131 -4 217 93 535 -24 -> 131, -24

158 425 -256 133 18 -> 158, 18

353 -114 137 -290 544 226 316 -> 353, 316

134 482 297 402 -502 -135
-474 -441 446 -431 -194 484
-> 134, 484

-112 -27 -120 234 -98 -227
-435 215 -423 4 -421 323
-376 202 -373 206 -352 -122
-> -112, -122

-531 92 358 -202 -> -531, -202

452 424 252 435 56 319 -445
353 78 -224 17 257 -95 -255
12 -104 -383 -359 336 -401 -263
-> 452, -263
---
[[628 120 502 739 866]
 [804 819 854 763 754]] -> 763

[[839 454 787 159 349 752 187]
 [296 735 252 286 795 221 745]
 [395 686 314 256 739 313 662]] -> 221

[[-29 -47   1  16  -8]
 [-27 -24 -10 -25  47]] -> -25

[[144 175 128 140 224 123]
 [ 55 199 139 133 198 158]] -> 198

[[320 398 388 227 269 648 579]
 [696 460 497 837 676 344 407]
 [287 468 364 236 309 629 587]] -> 344

[[ 95 124 129 149]
 [ 62 212 178 234]] -> 178

[[ -3 -48 -11  22 -34]
 [-47  -9  26 -30 -26]
 [ 17  23  -3 -23 -39]] -> -30

[[  5 651 749 799 388 602]
 [599 583 841 334 486 254]
 [785 507 816 518 475 876]] -> 486
---
(4168, 6046, 9541, 1777, 7375) gives 9541
(158, 203, 12, 117, 36, 176, 70) gives 36
(695, 43, -617, -356, -999, -389) gives -356
(0, 8, 8, 8, 1) gives 8
(26, 228, 35, 12) gives 228
(84, 27, 82, 16, 32, 87) gives 16
---
[[ 225  417  193  -30  133  280    5 -307 -207  -15 -160 -342 -175   45
    -7  -52]
 [ 277  220  -25   80  285   38 -173 -234  -22  -53 -212 -202   37   -2
   -54  145]
 [ 274  149  -62 -157  -57  -76 -173 -273   -7   37  -64  107   37  302
    10   41]
 [ -17   48  -62   80  285  324   25   27   39  168 -212 -298  -73  -29
   -63 -164]
 [-235 -260  -56  -70 -308 -245  -14   33  -69   93  393  295   11   34
   276  145]
 [-245 -260  -49  -83 -317 -245    2   33  -72  120  396  295   -1   54
   280  135]
 [-269   -4   36  -70  108  324   54    4   39  267  139 -240 -175  -29
   -63 -164]
 [-275 -173  -13 -157 -329 -130   54  -31  -23  267  410  140  -26  173
   267  -52]
 [-275 -238  -22 -120 -329 -224   35   13  -60  176  410  243  -19   92
   288   71]
 [ 235  417  185  -35  138  284   -7 -312 -205  -13 -174 -343 -169   53
   -14  -47]
 [ 277  409  139  -33  173  272  -55 -312 -169  -13 -205 -343 -130   58
   -31  -23]
 [ -21  210  193 -113 -321 -133  -19 -240 -207  -53   61  -52    2  302
   288  102]] 102

[[  61  308 -452  391   -2  432  146]
 [-340  322  -91 -115 -516   81 -323]
 [-302  497 -346 -363 -507 -524  429]
 [-186  205 -442  127 -246  300  410]
 [-300  502 -494 -358 -512 -483  437]
 [ 226  436  224  105 -115  176 -502]] -502

[[-140 -278   97  242  155   50 -171   50  136   64 -243  383  170 -384
   -54]
 [ -50 -203   59   99  108   37 -123   24   56   35 -178  130   58 -276
   -41]
 [-117 -218   77  140  135   46 -136   34   79  -11 -190  140   59 -306
   -36]
 [ -20  169   49   26  100   37   91   15   16 -155  154 -205 -101  207
    69]
 [-116 -213   76  135  135   46 -133   33   76  -17 -185  126   53 -299
   -34]
 [-203 -273  176  336  285   93 -174   84  190  -73 -236  273  111 -390
   -34]
 [-125 -283   89  242  142   46 -174   48  135  102 -248  436  196 -390
   -58]
 [-214  143  169   76  356  139   31   44   46 -216  151 -225 -113   77
   179]
 [-154 -206   95  155  167   58 -133   40   88  -66 -177   86   32 -299
   -23]] -23

[[-181 -454 -424 -501 -443 -476  346   -2   66 -210  119]
 [ 413 -192  366  287   75  204  375  406  494  -71  429]
 [ 335 -367  197 -286 -402 -332   42  384  464  476  506]
 [-438  260 -488  228 -183  179 -337 -479 -450  296 -399]
 [ -16  460  206  417  340  469 -273  -12  -15  468  -51]
 [-275 -412 -489 -428 -444 -413  398 -195   88 -336  175]
 [ 246 -278   -6   98   81   14  463  212  405 -339  229]
 [ 365 -271  383 -177 -424 -319 -208  351  439  480  473]
 [-420  282 -444 -185  328   59  326 -485 -437 -456 -475]
 [  21 -301   66 -435 -482 -411  -79   41   21  374  350]
 [ 284 -115  370 -494  -56 -468   94  288  -96 -362    4]
 [-141  427   -6  449   58  439 -361 -100  -84  463  -12]] -12

[[-281  449 -216  254 -460 -300  -49 -364  468  191  -15 -430   15 -428
   442]
 [-192   58  219  204 -115  282   57 -250  288 -153  329   -3 -117  -74
   327]
 [ -24  309 -182  164 -312 -349 -220  240  325 -343  -94   80  180  -33
   342]
 [-259 -456 -264 -182 -446  -48  -67  278 -313   -4 -164 -388 -193  -61
   186]
 [  13 -169 -110  -37  288  166   -4   69  170  -90  101  245 -261 -241
   444]
 [ 357 -319 -447 -225  -15   40 -333    3 -146  172  175 -457  463 -161
   -29]
 [-279 -193  233  113 -201 -201  -76  218 -234  -99 -329  -15  263  334
   155]
 [ 283 -399  214  152 -288  221    0   10  -64   -3 -443 -334  400  388
  -433]] -433
---
((3331, 4384, 8912, 1949, 7842), (5033, 8404, 1482, 9292, 1196), (2047, 5070, 5333, 5439, 4515)) => 8404
((110, 202, 65, 87, 172), (130, 62, 185, 188, 54)) => 185
((741, -566, 742, 5, 995, 636), (-549, -436, 498, -785, 324, -432)) => 741
((3625, 6982, 2879, 6464, 5695), (4629, 4756, 1531, 8599, 5606)) => 6464
(62, 89, 85, 21) => 62
(793, 154, 777, 36, 518) => 518
(458, -896, 120, 291, 552, -387, -321) => 291
(27, 1, 15, 17, -40) => 15
((-92, 777, 456, 195, 248, 180), (-568, 167, 791, 38, 713, 457)) => 713
(17, 525, 295, 465, 870, 43, 442) => 465
---
[[ 660 -728 -922  265 -650   -5]
 [ 410 -527 -686  307 -517   40]] -728

[ 495 -866  750  373  962 -149] -866

[ 532 -404 -558  242] -404

[[8104 3180 1382 7836 2511]
 [8220 2802 1828 7557 3044]
 [7658 1396 3343 1697 9289]] 3180

[-50  13  -6  27] 13

[[-510  715  888  827  493]
 [ 400  -91 -188 -336 -274]] 715

[[7690 7704 8882 6677 7263 3805]
 [6707 9117 7512 9873 8985 2863]] 7704

[3632 5793 1171 9596] 5793
---
[[4 3 4 7]
 [7 2 3 7]] >> 3

[[30 88 49 67 54 65]
 [16 85 42 65 67 95]] >> 88

[[238  39 166 228  52]
 [ 66  81 181  90 157]] >> 39

[[66 95 65 82]
 [64 44  4 75]] >> 95

[[6289 2834 5431 6176 4079 4113 9208]
 [3057 5738 1726 2125 6122 4788 4735]] >> 2834

[[ 89 180  41  92 123  67  84]
 [226  72  32  92  84 139  23]] >> 180

[[707 662 978 314 216 203]
 [705 689 877 302 261 531]] >> 662
---
[  71  527  221 -384 -255  -41] => 221

[[ 234  155  303  163  253 -221]
 [ 229  270  155   26  114 -474]
 [-127  -18 -264 -106   47  128]] => 303

[-89 416  84  45] => 84

[  -4 -112 -459 -407  -31  203] => -459

[ 401  160  539 -394] => 539

[[-188 -375 -280  -88 -464  428]
 [-229 -191  -24 -294 -544  183]
 [-193   50 -192 -370 -166  266]] => -280

[[ 421  304  444  277  199 -499]
 [-174 -116 -119  -69 -240  127]] => 444

[[  18  136  -24  -32   68 -501   -4]
 [  46  -18    8   80  -68 -143   56]
 [ -39   49  -14  -37 -118  106  -31]] => -24

[-428  -86    5  128] => 5
---
array([-0.19,  0.12, -0.15, -0.03, -0.17, -0.15,  0.13]) | -0.19

array([[  8.391, -10.677,   7.578,  -0.068, -12.999,  -7.861, -13.594],
       [ -8.262,  13.884,   5.121,  -3.851, -10.165, -10.793,  -7.341]]) | -8.262

array([-0.14,  0.10,  0.11, -0.01,  0.01, -0.11, -0.16]) | -0.14

array([-0.084, -0.064,  0.168, -0.033, -0.161]) | -0.084

array([ 1.13,  0.50, -1.90,  1.70,  0.18,  0.23]) | 1.13

array([  49.09,   83.16,  110.11,   27.77,  -71.67, -106.65,  -62.88]) | 49.09
---
{"in": [[-433, -190, -168, 95, -140, -131, -211], [369, 391, -50, 243, 20, -166, -61], [-251, -223, 28, 75, 109, -170, 84]], "out": "-211, -251"}
{"in": [-6, 79, -381, 210, -415, -539], "out": "-539, -6"}
{"in": [[-378, -40, -500, 341], [266, 463, -456, 109]], "out": "341, 266"}
{"in": [[-366, -414, 374, -90, 121], [304, -258, -81, -401, 352]], "out": "121, 304"}
{"in": [464, 423, 444, 350, 465, 401], "out": "401, 464"}
{"in": [502, 170, 434, 240], "out": "240, 502"}
{"in": [[387, -337, -339, -333], [474, -396, -376, -374]], "out": "-333, 474"}
---
[12 85 69 54] 85

[[0 1 1 5]
 [5 3 4 1]
 [8 3 8 1]] 3

[ 39 -46 -43  38] -46

[ 256 -892  536  600] -892

[ 40  38   1 -32] 38

[144  49 109 232] 49

[2 5 9 8] 5
